These are the activations of a small neural network, seen along a few directions. Each row is one input.
In each table, some parts of the input vary, and every possible input appears once, in random order.
A made-up example of a description, with smaller parts first: one of 8 places around a ring, together with either a single point or one of 11 places along a line or (one of 3 separate values, together with one of 6 places along a line).
Shared parts are said once, and a part with two or three values counts as separate values.
(in the rows, 128 means zero)

Other details of the inputs vary at random and push rows far along two fixed directions, the same in every table; ignore that.

Rows:
r1: [136 130 148 138 113 133 145 157 143 137 113]
r2: [173 136  45  86 210  86 127 110 127  85 102]
r3: [ 99 125 111  96 129  80 149 234 166 123 155]
r4: [112  98 146 147 123 125 116 140 110 115 144]
r5: [183 137  85 116 177 106 129 185 137  88  83]
r6: [ 83 109  63  54 160  82 164 157 141 140 151]
r7: [184 151  87 129 170  90 115 192 151  69 107]
r8: [167 123 158 171 116 159  65  28  89 109 106]
r9: [120 134 136 121 139 153 133 119 109 142 139]
r10: [190 161 138 156 116 154  85  41 109 128  64]
r11: [190 171 166 186 104 149  85  61 140 103  96]
r12: [173 168 150 170  98 147  75  49 133 117  92]
r13: [186 127 153 178 133 153  64  34  89  93  98]
r14: [125 101 133 133 138 118 101 126 104 112 135]
r15: [ 61 116 203 139  39 154 165 139 150 201 152]
r16: [ 71 114  86  54 151 113 143 175 107 167 157]
r17: [ 64 119 202 173  66 191 185 155 135 174 182]
r18: [ 98 116  88  58 145  82 137 195 135 155 120]
r19: [ 81 132 196 158  48 140 148 153 167 162 167]
r20: [197 153 133 190 140 160 133  37 132  90 101]
r21: [ 90 114  91  68 176 108 155 209 120 139 158]
r22: [ 62 130 196 147  35 142 139 131 163 182 166]
r23: [165 138  81 107 204 123 126 162 109  93 114]
r24: [184 160 141 159 145 179  95  37  90 117  98]
r25: [ 82  79  93  94 160  79 138 231 119 108 158]
r26: [ 73 115 170 150  72 152 187 102 155 169 174]
r27: [144 104  65  80 181  90  68 120  88 102 111]
r28: [ 64 112 183 178  53 165 207 126 165 170 184]
r29: [137 133 146 131 114 131 135 141 138 140 109]
r30: [148 134  47  76 185  94 125  92 121 107 105]
Description of these inputs: one of 5 separate values, together with one of 6 places along a line.
Question: Changing only the choice among 5 separate values turns r27 into r30. The same change can be made to r25. Which row results?
Answer: r28
Question: Which other rows does r19 become when the choice among 5 separate values takes its other values? List them by row number.
Answer: r14, r21, r26, r29
Question: Which other rows does r18 become when the choice among 5 separate values takes its other values? List them by row number.
Answer: r6, r8, r22, r24

Rows:
r31: [ 67 102 164 113  85 134 147 132 125 179 154]
r32: [113 144 193 180  51 177 176 105 160 169 135]
r33: [134 103  79  78 187  80 113 212 116 106 117]
r34: [110 120 180 167  81 157 121  56 121 146 144]
r35: [153 137  78  81 177  80 138 184 150 107 104]
r36: [143 158 172 161  97 155 143 107 156 136 129]
r37: [168 136 104 147 154 158 123  24 104 107 112]
r38: [ 61  79 102  78 141  77 147 236 138 132 173]
r39: [ 50 107 122  86 116 144 181 136 122 183 182]
r40: [192 148 150 162 149 152  78  60 100  95 101]
r41: [ 86 120  98  77 150  87 157 246 152 135 156]
r42: [223 162  89 134 179 124  28  65  84  71  65]
r43: [ 98 108  85  77 155 123 160 128 112 152 137]
r44: [117 136 166 156  84 135 157 118 167 137 144]
r45: [140 131 188 182  97 172 109 101 115 129 134]
r46: [125 117 130 152 123 123 131 167 131 105 136]
r47: [151 127  37  72 205  77 129 147 127  92 112]
r48: [ 89 120 134 109 103 135 160 127 135 166 139]
r49: [154 143 169 174  99 154 128 114 139 126 107]
r50: [185 161 113 146 160 143  93  66 107 101  90]
r51: [134 156 124 132 126 136 163 153 157 134 132]
r52: [140 124 126 138 112 121  70  90 110 114 117]
r53: [139 114 131 115 145 116 104 128 111 122 115]
r54: [  7  77 131  56  74  90 137 229 134 200 182]
r55: [190 153  59 117 190  92 137 146 151  77  97]
r56: [219 143  69 129 209 105  86 154 105  57  64]
r57: [163 120 114 128 163 108  92 104 111  89 115]
r58: [ 63 117 202 168  52 169 162 176 140 168 178]
r59: [100 121 138 139 104 129 136 104 132 142 141]
r60: [ 99 111  70  50 186  77 124 188 115 130 144]
r61: [127 132 153 148 102 151 126  84 122 148 114]
r62: [154 143 165 185  98 146 127 102 146 109 123]
r63: [129 154 189 186  72 198 139  35 128 157 132]
Question: Describe the family of inputs behind these rows.
Answer: one of 3 separate values, together with either a single point or one of 10 places along a line
Question: Changing only the choice among 3 separate values turns r52 into r42. The same change can be made to r34. Which row results?
Answer: r60
Question: Which other rows does r45 become when the place on the line of 10 takes its other values? List them by row number.
Answer: r36, r39, r40, r41, r50, r51, r58, r60, r63
